Here are a small network's activations along a few directions, averaged over the inputs that share one value of a field.
Values that are neighbours, or in one group, have similar rows; names and order tell nothing.
In the rows, zero is written as 500.
Strong random noise was added to every row along 7 fixed directions; ignore it. To show where, here is one row again and again, with new noise each time:
[550 549 416 459 329 622 468 615 415 589 541 437 584 589 398 598 544 375
 427 683 452 480]
[418 541 335 371 666 637 651 396 483 476 488 564 530 506 659 545 559 416
 501 472 420 315]
[578 620 291 494 306 680 605 383 311 413 509 631 597 699 487 479 455 519
 525 711 413 398]
[640 164 611 576 633 553 708 601 494 762 502 406 315 476 461 404 411 453
 518 314 557 663]
[453 417 425 540 413 690 692 333 355 460 600 484 352 635 509 426 482 684
 694 515 443 617]
[753 301 408 453 439 475 474 539 413 443 416 426 505 715 417 465 346 319
 241 531 470 373]
[437 499 498 388 537 456 503 456 502 357 587 320 491 522 429 614 617 451
 323 495 478 458]
[504 441 409 446 451 651 494 583 458 620 490 464 501 595 514 531 505 406
 533 570 442 460]
[442 477 584 497 464 450 340 551 576 471 416 515 524 665 475 404 503 629
 639 531 534 472]


TAV, 18 values:
kib: [659 313 452 566 418 413 443 337 445 353 388 573 367 718 513 267 292 611
 530 375 466 502]
voke: [553 564 518 512 469 563 630 458 451 487 592 467 496 442 417 585 571 414
 287 510 460 464]
govo: [317 460 425 346 680 603 461 569 575 571 465 402 446 483 675 589 633 404
 545 421 439 424]
loru: [449 465 585 608 449 359 489 358 456 249 598 365 353 522 453 521 420 673
 465 481 563 681]
vok: [474 463 404 457 452 517 334 279 500 234 367 623 413 757 613 351 395 630
 564 482 416 270]
bevoz: [555 563 679 499 775 146 435 556 688 348 396 518 616 446 452 468 536 571
 329 347 649 417]
gira: [638 277 455 554 490 491 412 650 462 562 436 387 426 569 506 530 292 296
 336 507 527 539]
zuku: [532 662 413 457 351 501 476 508 421 486 605 512 621 417 420 592 628 397
 377 584 451 541]
boka: [322 418 473 495 600 518 382 487 611 563 466 510 403 395 737 501 460 584
 815 395 469 508]
bafe: [577 369 383 516 635 739 835 475 432 711 484 632 403 455 635 451 444 438
 588 426 412 468]
limif: [577 548 484 521 499 421 560 508 476 504 503 549 578 307 532 563 413 400
 434 475 492 436]
sena: [581 359 623 516 543 410 320 640 622 583 309 499 521 661 517 358 403 480
 478 444 605 435]
mizer: [582  81 566 557 440 581 294 685 579 807 388 401 245 573 507 359 348 406
 636 347 471 655]
dev: [209 500 487 447 477 477 277 357 549 254 498 460 418 466 689 473 497 699
 793 443 437 462]
gek: [310 452 298 386 608 679 597 356 511 559 515 575 384 433 824 421 531 584
 818 370 410 511]
gef: [706 429 654 521 532 342 286 689 654 697 320 569 583 458 386 410 394 312
 302 482 569 377]
kul: [270 585 678 424 737 317 372 569 713 503 543 412 516 237 574 637 593 508
 564 395 556 581]
sav: [374 476 181 375 532 706 404 504 412 449 461 481 479 625 702 593 479 405
 571 590 379 373]
TAV is arranged as a line.
A walk along TAV starts at dev and steps to its neighbour limif. Put kib, govo, loru, boka, sena, gek in the order it reaches them.
> boka, loru, govo, sena, kib, gek
Which values are neighbours of voke? Give them in the order they are listed.
> vok, bafe
Which values are neighbours of sav? Give them in the order they are listed.
> bevoz, gira

BEZE, 18 values:
fotel: [523 692 348 321 666 308 309 541 571 280 354 556 759 467 605 682 457 179
 103 555 462  96]
dafa: [438 619 437 554 481 676 540 377 475 469 404 761 565 609 574 388 505 634
 647 576 455 353]
nuner: [565 340 692 516 515 364 471 614 567 523 499 361 476 566 371 487 513 538
 431 464 608 597]
damo: [618 499 569 554 468 464 570 437 484 503 492 504 450 527 414 449 495 490
 404 494 505 482]
miz: [532 557 356 472 334 484 454 357 375 296 542 539 507 571 541 521 391 505
 467 602 415 432]
gaz: [375 453 220 312 555 611 273 363 524 319 315 585 489 608 844 487 381 416
 640 473 302 141]
tup: [428 773 381 460 344 649 469 547 488 657 540 622 685 432 484 572 669 473
 610 656 469 521]
nezu: [449 529 580 595 600 362 444 524 531 425 496 496 518 479 469 478 437 611
 535 468 596 542]
tela: [267 526 405 258 631 591 378 488 606 382 515 334 495 529 599 718 698 306
 362 523 390 242]
baf: [514 481 397 387 357 428 163 512 535 373 403 495 520 754 493 447 477 463
 422 563 415 332]
bod: [821 406 607 733 338 412 527 611 415 718 429 618 516 499 378 347 231 488
 513 546 619 686]
fuf: [597 434 339 421 455 455 505 201 424 158 482 521 440 722 490 442 435 482
 301 478 386 330]
mon: [669 397 517 419 469 301 262 682 590 511 355 458 635 538 435 434 467 292
 289 469 573 411]
bip: [442 412 612 562 752 356 694 424 528 382 602 343 377 376 496 545 522 602
 455 299 582 674]
gam: [599 477 584 519 588 378 579 531 514 473 463 505 557 528 458 444 477 555
 447 467 591 549]
dopi: [424 522 537 437 628 510 363 671 654 657 396 582 540 278 637 513 495 383
 613 393 474 367]
tirek: [375 414 498 365 345 424  20 698 597 395 381 321 559 812 495 517 519 535
 570 641 470 420]
tur: [376 504 602 427 601 504 533 536 582 487 563 349 441 459 474 575 642 524
 419 469 532 498]
BEZE is arranged as a line.
Which values are neighbours of nezu? Give them in the order they are listed.
> fotel, bip
Which values are neighbours of gaz? Give them in the order they are listed.
> miz, dopi
Which values are neighbours of fuf? Give them in the order they are listed.
> damo, baf
Which values are neighbours of nuner? Give them in the order they are listed.
> tirek, tur
